These are the activations of a small neural network, seen along a few directions. Each row is one input.
Each table varies a few parts of the input and shows all the possible inputs, shuffled.
Descriptions start from the smaller parts, as in this example, which fits no table here: values(2) and (point or line(9) or (line(6) and ring(8))).
Shared parts are said once, and a part with two or three values counts as separate values.

Other details of the inputs vary at random and push rows far along two fixed directions, the same in every table; ignore that.

Rows:
R1: [1.173,6.456,2.858,2.025,-2.825,-2.087,-0.010,-1.309,3.817,1.229,-2.635]
R2: [1.510,-6.380,-6.651,-7.204,0.559,4.000,2.274,-0.181,-2.877,-1.704,5.526]
R3: [-3.576,5.428,1.354,1.107,-1.479,-3.655,-0.070,-1.846,0.238,-0.008,-2.769]
R4: [0.497,-4.864,-6.435,-2.940,1.863,3.581,4.948,1.047,-2.896,-0.568,4.581]
R5: [2.628,2.268,3.189,1.816,-0.881,1.630,-2.583,2.519,1.325,1.793,-0.270]
R6: [0.564,6.968,2.259,1.602,-4.265,-1.714,0.358,-0.003,4.057,1.473,-2.112]
R7: [-0.247,4.615,-2.017,-1.492,-4.736,-0.615,4.671,-2.933,4.869,2.158,4.744]
R8: [-0.718,2.439,-2.372,-0.192,-2.784,-2.121,4.656,-5.439,4.744,2.863,4.465]
R9: [0.797,-1.273,0.871,0.729,1.705,2.653,-2.484,2.021,-4.637,-0.390,-1.044]
R10: [1.639,1.589,2.805,4.338,1.227,1.269,-3.247,-0.254,2.079,3.553,-1.548]
R11: [0.604,-1.545,0.554,2.098,1.334,1.102,-1.548,2.603,-4.284,0.213,-2.047]
R12: [-0.078,-2.659,-0.216,2.407,2.997,1.473,-1.646,3.412,-2.935,-0.161,-1.673]
R13: [0.498,-1.596,-1.057,-0.200,3.218,1.381,-1.765,3.317,-3.248,0.475,-0.273]
R14: [-3.356,2.274,2.924,0.953,-0.726,-4.560,-1.649,-0.360,2.895,-0.540,-3.792]
R15: [3.412,-3.653,-3.565,-2.798,-0.690,4.263,3.395,-1.348,-0.584,1.639,7.178]
R16: [-3.588,2.826,-4.730,-2.641,-2.269,-3.925,4.551,-2.821,1.984,-0.286,1.812]
R17: [0.917,-4.194,4.145,2.301,3.799,0.768,-4.681,3.573,-1.628,-1.970,-3.066]
R18: [1.760,-7.540,-4.838,-6.936,-0.298,3.945,2.180,-0.280,-1.942,-2.274,4.700]
R19: [1.375,-2.574,-0.191,-0.672,1.724,1.817,-2.971,2.516,-4.258,0.011,-0.624]
R20: [-3.485,1.695,-3.021,-3.642,-2.148,-4.038,4.999,-3.036,3.451,-0.926,1.474]
R21: [-4.239,5.456,-0.342,0.269,-0.375,-5.063,0.778,-0.852,1.858,0.523,-2.179]
R22: [-3.520,5.556,2.588,4.359,-1.513,-3.406,1.210,-0.966,-1.246,0.681,-4.053]
R23: [0.330,2.796,-2.367,-0.786,-2.819,-1.735,4.826,-6.016,4.953,1.727,3.250]
R24: [1.701,-6.103,-3.543,-5.325,0.059,4.948,2.762,-1.121,-2.584,-2.829,4.413]
R25: [1.192,-2.836,5.393,3.522,2.669,1.297,-4.821,1.903,-2.613,-2.706,-3.730]
R26: [-4.225,4.187,-0.209,-0.087,-0.695,-4.793,-0.170,-1.023,2.370,-0.130,-2.292]
R27: [3.854,0.383,3.451,2.021,1.004,2.096,-2.501,0.345,0.862,1.341,-1.100]
R28: [1.852,-4.533,4.773,2.426,2.667,0.774,-5.914,3.078,-2.506,-2.437,-3.642]
R29: [0.728,-5.186,4.388,2.941,3.680,0.714,-5.548,3.452,-1.265,-2.751,-3.293]
Description of these inputs: ring(9) or (line(4) and line(5)).
Change only the line(5) part in R14. List by row number the other rows that result.
Answer: R12, R16, R26, R29
Change only the line(4) part in R12. List by row number the other rows that result.
Answer: R4, R11, R22

Rows:
R30: [0.044,-3.939,-3.180,-3.012,0.758,2.083,1.732,0.040,-1.853,-3.160,1.090]
R31: [-2.445,9.138,7.424,7.776,-2.750,-7.022,-2.534,-1.834,4.458,2.939,-6.143]
R32: [0.767,-4.973,-0.365,-0.355,3.061,1.985,-2.187,2.808,-4.049,-0.532,-0.440]
R33: [2.690,-2.925,0.968,1.012,2.812,3.393,-1.427,2.884,-0.717,0.810,0.729]
R34: [-4.204,0.776,-5.339,-5.429,-4.006,-3.696,7.217,-4.879,2.664,-2.651,3.991]
R35: [3.462,-3.281,-0.614,-2.248,0.807,5.131,-1.563,0.891,-1.183,0.136,2.255]
R36: [-0.088,2.575,-2.175,-1.619,-4.823,-1.652,4.827,-3.944,3.565,-0.079,2.996]
R37: [0.833,-5.098,-0.449,0.180,3.371,2.246,-1.998,2.308,-3.372,-1.192,-1.054]
R38: [-5.823,7.113,1.587,1.116,-3.439,-8.080,2.205,-3.697,3.910,-1.719,-3.697]
R39: [-1.622,2.029,5.684,2.803,1.192,-3.077,-5.396,3.070,-1.657,-0.319,-5.473]
R40: [0.013,1.981,6.197,5.742,0.900,-0.774,-4.906,2.004,1.132,2.172,-4.012]
R41: [4.532,-3.289,0.087,-1.308,0.375,5.019,-1.415,0.471,-1.540,0.058,2.239]
R42: [-3.213,-0.146,-8.244,-6.589,-4.304,-2.360,9.529,-5.248,2.132,-2.688,4.552]
R43: [-1.016,2.322,-4.590,-4.824,-3.258,-1.239,4.726,-3.660,2.934,0.302,3.631]
R44: [-2.058,3.023,-5.878,-3.016,-3.548,-0.365,7.015,-2.938,-0.648,0.151,3.779]
R45: [-0.396,3.547,0.514,1.408,-1.946,-2.449,3.214,-3.608,3.147,1.208,0.700]
R46: [0.845,-1.142,-0.525,1.862,2.412,3.333,-1.066,2.443,-4.883,1.348,0.317]
R47: [2.582,-3.506,-0.176,-1.178,-0.023,4.058,-0.406,1.509,-0.450,-0.480,2.285]
R48: [-3.098,9.259,5.774,5.672,-2.040,-6.404,-2.193,-2.263,4.780,3.274,-5.550]
R49: [2.061,-2.796,-0.204,0.213,3.074,3.090,-2.720,2.987,-1.729,1.268,0.280]
R50: [0.493,-4.846,0.562,0.544,3.643,1.888,-2.816,1.974,-2.830,-1.947,-0.733]
R51: [-1.278,1.903,-5.598,-4.964,-3.277,-1.160,5.557,-2.936,2.664,0.120,3.992]
R52: [3.944,-2.539,2.179,1.551,1.884,3.871,-2.726,0.819,-1.288,1.200,0.649]
R53: [0.148,-4.822,1.342,0.424,3.643,1.627,-3.480,2.539,-3.098,-1.270,-0.651]
R54: [3.137,-3.617,-2.013,-2.416,0.980,4.556,0.636,2.312,-0.718,-0.539,3.047]
R55: [0.015,3.052,5.037,4.164,2.163,-1.301,-5.802,1.927,0.487,2.612,-4.592]
R56: [0.933,-5.085,-0.267,0.789,3.878,2.549,-2.390,2.079,-3.256,-1.760,-1.017]
R57: [-2.046,8.972,4.633,3.929,-3.582,-6.045,0.770,-2.922,4.550,1.304,-4.312]
R58: [0.384,3.100,4.708,5.093,1.784,-1.689,-5.290,3.241,0.683,2.137,-4.117]
R59: [0.430,-4.091,0.910,-0.028,3.051,1.182,-3.169,2.728,-3.451,-0.556,-0.437]
R60: [0.428,-4.510,-2.946,-3.604,0.582,2.273,1.177,1.201,-3.124,-1.915,1.663]
R61: [-0.454,1.814,-5.043,-3.692,-3.374,-0.970,4.880,-2.308,2.737,-0.236,4.031]
Changing only one part turns R36 into R31. The same change can be made to R39. Which row results?
Answer: R59
What do these inputs look like to the network?
Answer: values(2) and (point or ring(6) or ring(9))
Change only the values(2) part in R33. List by row number the other rows that result.
Answer: R54

Rows:
R62: [-0.887,-5.434,-7.177,-6.499,-1.021,0.715,5.636,-4.085,-0.030,-2.181,5.968]
R63: [-2.422,6.982,0.328,1.311,-2.627,-4.970,2.810,-3.974,4.826,2.215,-0.746]
R64: [-2.065,2.461,4.294,1.684,-0.119,-4.201,-3.918,0.145,0.235,-0.290,-4.269]
R65: [-2.230,2.601,4.099,2.210,0.118,-3.915,-2.817,1.149,0.437,-1.252,-4.788]
R66: [-4.470,1.324,-5.410,-3.062,-3.324,-5.151,7.522,-4.749,3.579,-2.243,1.938]
R67: [0.768,-3.550,1.480,-0.932,2.142,2.254,-2.853,2.137,-2.425,-2.471,-0.799]
R68: [3.956,-2.685,1.199,0.362,1.006,4.922,-2.486,2.136,-1.881,0.040,0.451]
R69: [2.934,-2.308,0.453,-0.277,1.671,3.724,-2.799,3.043,-0.529,0.918,0.931]
R70: [3.371,-5.069,-0.145,0.091,2.406,4.801,-1.542,2.373,-2.078,0.876,2.853]
R71: [1.473,-0.236,-3.383,-2.002,-1.094,1.447,4.037,-3.012,1.174,0.508,3.748]
R72: [3.685,-4.258,0.892,0.914,1.679,4.527,-1.500,1.747,-2.318,0.573,1.882]
R73: [-1.078,-5.698,-8.039,-6.406,-1.035,1.249,7.037,-3.344,0.140,-3.244,6.050]
R74: [3.677,-1.494,1.293,0.525,1.315,4.059,-2.978,1.953,-1.539,0.712,-0.496]
R75: [1.063,-4.104,0.628,-0.710,2.296,1.396,-2.190,3.352,-2.410,-2.458,-1.202]
R76: [-4.764,2.013,-3.647,-2.736,-3.201,-4.457,6.249,-5.506,3.483,-2.005,1.772]
R77: [-3.126,7.101,0.266,1.753,-3.065,-5.799,3.092,-3.603,5.515,2.139,-0.283]
R78: [-3.874,4.846,0.955,4.125,1.470,-3.375,-1.953,2.084,-3.241,1.645,-4.572]
R79: [-0.366,4.145,4.377,3.362,-1.019,-1.843,-3.194,1.269,1.927,2.028,-2.848]
R80: [0.272,4.118,4.802,3.628,-1.470,-1.661,-2.700,0.606,1.325,1.677,-3.208]
R81: [3.878,-4.100,0.247,0.523,1.696,5.186,-0.933,1.209,-2.160,0.090,2.106]
R82: [3.402,-2.001,0.471,-0.485,1.799,4.065,-2.777,2.290,-0.886,1.042,0.371]
R83: [-3.196,5.343,2.016,2.621,0.376,-2.973,-1.744,2.779,-3.146,1.682,-4.858]
What do these inputs look like to the network?
Answer: values(2) and (point or line(4) or ring(6))
Changing only the values(2) part turns R82 into R63. The same change can be made to R64. Which row results?
Answer: R62
Change only the ring(6) part in R79. List by row number the other rows that result.
Answer: R68, R69, R74, R80, R82

Rows:
R84: [0.310,2.464,-0.976,0.929,-1.472,0.421,2.888,-2.364,0.916,2.718,2.791]
R85: [-1.897,1.510,-1.247,-0.279,-1.674,-1.023,2.269,-2.022,-0.727,-0.910,-0.140]
R86: [-2.574,4.212,2.415,4.215,0.896,-2.735,-1.978,2.010,-2.382,1.247,-5.072]
R87: [0.896,3.047,-0.245,0.002,-2.162,0.533,2.228,-1.621,1.217,0.774,1.496]
R88: [-1.029,-3.496,-5.039,-3.765,1.704,1.503,2.252,1.516,-2.404,-0.890,3.065]
R89: [-0.940,1.279,0.001,2.056,-1.177,-2.895,2.662,-3.426,3.460,1.002,1.228]
R90: [-0.007,1.390,-0.661,-2.090,-2.762,-1.259,1.573,-1.208,1.380,-0.511,0.629]
R91: [-3.426,3.245,6.325,4.694,1.098,-5.612,-4.270,-0.403,1.110,-0.930,-7.197]
R92: [2.884,-1.756,1.627,0.161,1.957,3.706,-3.571,3.211,-0.226,0.094,-0.215]
R93: [-4.038,1.544,-1.736,0.170,0.152,-4.285,2.544,-1.879,0.509,-1.224,-1.273]
R94: [4.389,-1.680,1.961,-0.023,1.396,4.238,-3.352,2.505,-0.819,0.751,-0.296]
R95: [2.054,-3.209,-3.863,-2.108,0.580,3.755,1.552,-0.303,0.956,1.335,4.693]
R96: [0.506,-2.964,-5.089,-3.744,0.709,1.818,2.047,0.970,-2.741,-0.308,2.914]
R97: [-1.480,1.648,-0.594,-1.711,-2.032,-2.646,1.079,-2.129,1.460,-0.666,0.035]
R98: [0.615,-3.514,3.225,1.515,1.752,0.678,-2.983,1.787,-1.403,-1.711,-2.480]
R99: [1.887,-1.927,1.194,0.763,0.610,3.228,-1.813,2.426,-3.091,-0.713,-0.541]
R100: [-2.991,1.275,-0.750,-1.948,-1.198,-3.320,1.022,-1.745,1.867,-1.065,0.179]
R101: [1.014,-2.609,1.693,-0.618,1.431,1.932,-3.133,3.156,-1.586,-1.097,-0.902]
R102: [0.930,2.604,-1.209,-0.188,-1.847,-0.369,2.118,-2.397,2.949,2.727,1.976]
R103: [2.897,-3.062,2.967,1.968,2.040,2.332,-3.134,1.914,-0.445,-0.624,-0.891]
What do these inputs look like to the network?
Answer: line(4) and line(5)
Changing only the line(5) part turns R88 into R100. The same change can be made to R86. Which row results?
Answer: R85
Start at R102 and move only the line(5) part, one step at a time. The first step leads to R94. Which rows follow, in order?
Answer: R90, R97, R96
